These are the activations of a small neural network, seen along a few directions. Each row is one input.
Each table varies a few parts of the input and shows all the possible inputs, shuffled.
A made-up example of a description, with smaller parts first: values(3) and (point or ring(9) or (line(6) and ring(8))).
Shared parts are said once, and a part with two or three values counts as separate values.
(in the rows, 128 means zero)

Other details of the inputs shift rows strongly along three fixed directions, in all tables alike. That doesn't count.

Rows:
r1: [124 148 124 150 138 177 127 170 121 143 113 139 140  96]
r2: [102 105 182 110 136  98 171 157 135 110 106 114 101 117]
r3: [138  78 174 107 163 128 117 104 117 101 122 150  94 106]
r4: [188 103 166 120 152 129 118 120 149  88 134 141  83 128]
r5: [147 127 147 143 158 172 123 110 135 101 107 160 121 116]
r6: [ 95 139 118 125  86  68 160 113 140 142 114  90 145 162]
r7: [103 143 139 113  76  68 177 137 130 132 131  88  86 115]
r8: [101 138  89 125  51  78 146 143 117 158 158 101 154 174]
r9: [110 115 143 104  94  73 148 148 111 117 141 107 107 117]
r10: [125 130 109 131  96  82 147 110 147 146 135  94 150 178]
r11: [102 108 185 111 137  95 163 161 138 106 103 109 100 105]
r12: [117 113 169 100 163 100 148 129 144 108 115 122  93 102]
r13: [164 139  82 124 131  91  98  83 144 146 155 112 138 190]
r14: [125 117 176 117 162 141 156 123 124  87 106 137  67  85]
r15: [ 60 141 124 127  97 148 150 153 117 157 111 102 181 123]
r16: [156 135  94 156 195 183  73 102 134 147 116 165 166 144]
r17: [ 71 177  97 161 117 183 135 141 129 143  86 121 163 111]
r18: [127 149 108 120 109  89 122 132 136 147 125  90 151 158]
r19: [ 67 156 110 122 137 172 120 144 108 151 110 126 164 108]
r20: [134  96 183 138 154 142 154 129 126  96 108 166  74  77]
r21: [147 140  66 130 100  89  99  99 119 145 176 118 145 177]
r22: [172  83 158  90 165 114 105 101 133 103 147 138  91 119]
r23: [127 118 174 124 127 113 149 152 124 108 118 128  77  80]
r24: [161 124 119 131 128 114 127 104 123 126 149 129  86 129]
r25: [ 99 147 113 125 118 152 116 150 119 157 131 124 180 149]
r26: [ 75 154  97 126 135 174 126 162 114 146 121 146 167  85]
r27: [159 168 114 155 206 251  62 139 133 126 105 184 167  94]
r28: [132 125  85 138  85 106 133 123 114 150 155 119 163 163]
r29: [179 102 112 125 141 126  81  80 131 131 151 144 150 167]
r30: [ 76 147 131 118 143 175 113 170 114 147 100 135 171  89]
r31: [213 109 109 155 126 116 108  89 136 131 168 136 114 171]
r32: [186 120  89 136 144 148  77 131 126 133 166 159 158 154]
r33: [184 105  85 135 135 114  82  83 125 129 168 151 130 165]
r34: [174 123 152 113 165 145 121 103 141  95 128 144  82 112]
r35: [ 67 165 100 166 114 175 147 154 115 150  94 132 153  85]
r36: [ 96 138 119 103  71  84 141 148 126 148 140  87 151 157]
r37: [102  93 167 121 124 110 161 132 108 101 117 145 101  90]
r38: [ 92 152 134 153 117 166 153 143 139 124 101 126 145 116]
r39: [141 114 155 130  92  85 164 138 130 123 143 105  85 138]
r40: [182 136 119 144 132 145 102 113 150 123 145 137 127 169]
Description of these inputs: ring(5) and ring(8).
- The inputs of r25 and r39 match in every part but the ring(5) part. If r36 is changed in the same way as r25 into r39, which row does it become? => r1
- A walk changes only the ring(5) part. It starts at r9 and steps to r30. List the rest of the walk in order. => r18, r27, r23
- A walk changes only the ring(8) part. It starts at r10 and steps to r2. List the rest of the walk in order. => r11, r18, r12, r13, r16, r6

Rows:
r41: [143 136 115 138  91  79 138 115 128 124 136 104 115 143]
r42: [ 90 126 186 115 124 115 162 143 140 102  76 113 118 115]
r43: [140 162  52 146 148 195  67  97 129 189 139 154 204 161]
r44: [163 182  38 187 137 204  61 122 134 170 142 149 200 152]
r45: [184 101 168 127 128  80 146 105 136  96 144 131  71 121]
r46: [ 84 104 165 119 130 111 166 159 116 113 123 133 130  94]
r47: [ 44 182 112 133  87 106 171 159 123 135 103  97 144 105]
r48: [ 33 195  92 146 103 161 152 171 113 145  94 108 167 101]
r49: [104 132 160 137 106 127 162 143 124 112 118 109 102  95]
r50: [105 121 178 113 136 134 150 139 149 103  81 123 126 117]
r51: [ 29 159 125 134  95 138 160 147 105 167  97 102 163 108]
r52: [170 133 102 112  93  65 121  86 140 110 165 106  95 181]
r53: [ 77 121 184 119 139 126 167 157 146 102  66 122 122  97]
r54: [170  94 183 114 118  91 152 102 137  88 140 120  56 108]
r55: [ 71 119 164 108 165 138 157 152 119 120  93 138 110  62]
r56: [144  88 147 117 143 101 130  96 123 125 135 135  91 129]
r57: [ 76 113 159 123 147 127 165 135 114 130  99 135 117  82]
r58: [143 110 170 124 148  91 159 113 153 101 124 103  72 141]
r59: [ 97 145  76 145 101 151 117 133 111 157 136 132 191 152]
r60: [135  74 161 117 144 114 142 125 113  94 133 152  96 112]
r61: [112 127 142 131 223 217  88 161 124 125  94 189 146  54]
r62: [119 180  78 158  67 118 132 140 139 170 145  98 148 170]
r63: [137 124 128  86  90  65 127 111 125 132 151  86 115 158]
r64: [160  98 126  93  81  60 134 119 130 129 170  92 123 180]
r65: [149  97 174 112 137  84 145 114 155  91 103 123  97 137]
r66: [194 128 106 146 110  93 121 103 145 135 155 125 109 166]
r67: [191  87 149 117 186 160  83 127 120 112 152 170 128 129]
r68: [160 186  57 180 179 196  77 114 154 164 132 141 198 176]
r69: [ 99 180  68 141  71 124 128 123 126 151 127 104 163 155]
r70: [191  82 141 123 189 160  80 132 123 113 149 170 127 129]
r71: [101 172  97 173 135 205 120 168 122 153 101 144 164  96]
r72: [ 96 127 165 122 115 137 161 137 130  99 111 122 104  83]
r73: [ 98 103 159 109 129 104 161 174 118 118 121 123 125  95]
r74: [178 104  92 128 131 142  91  92 127 128 164 159 155 173]
r75: [191 104 151 143 182 166  93 103 130  91 132 173 100 111]
r76: [ 64 128 166 115 172 177 139 153 114 120  89 148 121  57]
r77: [ 64 185 129 141  61 130 186 172 127 163 111  92 133 118]
r78: [157  79 158 112 140 120 123  93 124 113 143 143  97 130]
r79: [181 105 159 121 123 114 134 110 142 104 146 136  70 124]
r80: [184  91 155 108 196 168  76 128 126 107 143 161 123 115]
r81: [112 141 167 140 211 235 128 147 153 116  81 169 127  75]
r82: [225 139  90 163 160 154  84 102 142 138 161 163 130 159]
r83: [139 124 111  91  91  67 132  89 130 143 157  89 112 166]
r84: [141 176  77 169 103 152 114 143 127 174 133 125 156 157]
r85: [194  90 144 118 211 172  66 131 125 113 145 178 123 112]
r86: [ 72 100 166 120 113 114 176 140 108 123  96 122 107  91]
r87: [ 94 131 153 120 113 114 166 144 115 106 100 116  93  88]
r88: [119 102 145 138 195 210 107 165 110 114 116 186 152  76]
r89: [ 20 178  99 134 107 146 145 164 111 173  87  99 173  98]
r90: [140 169  45 141 150 179  52 126 129 177 140 143 203 158]
r91: [170  81 150 134 194 178  87  95 125 110 130 189 118 115]
r92: [162 135  99 127  91  66 129  98 136 119 147 110 109 168]
r93: [ 47 141 126 119  70 119 166 170 114 147 128  98 165 126]
r94: [144 101 125 107  71  53 138 119 118 132 173  95 124 179]
r95: [163 134 126 123 107  76 143  91 159 127 140  89 102 191]
r96: [120 180  68 136  99 155 113 119 129 151 130 122 171 148]
r97: [169 137 107 105  81  59 133  86 135 109 169  90 101 179]
r98: [109 173  65 157  70 115 120 126 130 155 134  96 163 162]
r99: [ 95 129 176 145 140 168 159 167 123 114  95 142 100  64]
r100: [163  92 159  94 127  78 115 127 125 114 156 114  91 143]
r101: [129 126 123  92  87  56 126 119 125 135 150  87 116 163]
r102: [110 150  82 123  91  88 124 147 131 165 150  91 171 160]
r103: [127  78 166 121 146 102 150 126 116  95 135 149 102 108]
r104: [202 100  88 146 163 141  74  74 125 143 155 168 147 176]
- What do these inputs look like to the network? => line(4) and (values(2) or line(6) or ring(8))
- The inputs of r65 and r42 match in every part but the line(4) part. If r61 is changed in the same way as r65 into r42, which row does it become? => r101
- The inputs of r48 and r97 match in every part but the line(4) part. If r58 is changed in the same way as r48 into r97, which row does it become? => r81
- Which other rows does r91 become when the line(4) part takes its other values? List them by row number. => r78, r86, r104

Rows:
r105: [146 109 152 104 110  63 141 108 128  93 146 107  62 122]
r106: [134  98 190 131 176 133 158 125 136  82 103 148  86  92]
r107: [138 149 127 116  74  64 155 136 146 132 139  77  93 160]
r108: [ 81 146  94 119 104 130 119 140 117 149 137 111 171 138]
r109: [113 161 110 134 110 123 120 130 140 153 116 102 171 166]
r110: [ 64 142 158 144 129 138 174 159 133 121  84 114 123 103]
r111: [129 173  84 140 122 142 108 129 126 150 137 120 146 135]
r112: [144 131 139 149 133 167 127 135 131 121 126 147 127 126]
r113: [112 158 111 153 108 171 134 145 128 138 115 132 162 124]
r114: [124 136  94 131  88  92 126 128 116 153 155 119 147 155]
r115: [123 134 102 145 151 152 113 107 128 128 120 147 141 126]
r116: [137 128 108 118 135 124  99  97 127 131 128 135 141 148]
r117: [170 121  95 148 146 171  84  99 124 125 149 169 135 138]
r118: [ 78 129 161 136 127 173 159 157 118 129  97 146 120  69]
r119: [ 90  96 178  88 124  91 166 145 115 110 127 116  90 100]
r120: [111 128 136 111 138 138 130 157 132 126 122 126 149 121]
r121: [165 138  86 147 137 169  93 101 121 141 152 158 150 148]
r122: [102 122 131 110 115 118 133 141 125 145 136 109 137 127]
r123: [125 167 108 125  84  91 145 138 144 137 134  89 127 144]
r124: [203 112 126 111 111  65 119  90 141 123 166 103  70 161]
r125: [174  90 159 132 181 155 112 144 129  97 127 173 116  95]
r126: [119 157 101 133 126 141 111 128 139 144 111 117 181 149]
r127: [ 44 134 133 133 110 147 158 180 101 133 101 133 143  69]
r128: [126 112 155 110 148 140 128 151 127 122 124 128 130 126]
r129: [105 114 157 134 163 145 152 122 119 112 106 144 105  93]
r130: [ 93 160 103 129 104 125 126 126 130 168 112 102 170 142]
r131: [208 100 125 147 168 154  79 122 134 120 152 170 132 150]
r132: [159  71 175 119 160 126 130 130 116 103 135 157  88  90]
r133: [178 119 102 151 172 162  92  90 139 135 137 159 136 147]
r134: [144 105 141  93  87  29 146  81 132 120 150  83  90 176]
- The inputs of r130 and r109 match in every part but one. If r118 is changed in the same way as r130 into r109, which row does it become? => r112
- What do these inputs look like to the network? => line(5) and (point or ring(5))
- Which other rows does r128 become when the line(5) part takes its other values? List them by row number. => r108, r119, r120, r122
- Which other rows does r134 become when the ring(5) part takes its other values? List them by row number. => r114, r119, r121, r129
- Which other rows does r113 become when the ring(5) part takes its other values? List them by row number. => r106, r120, r125, r126
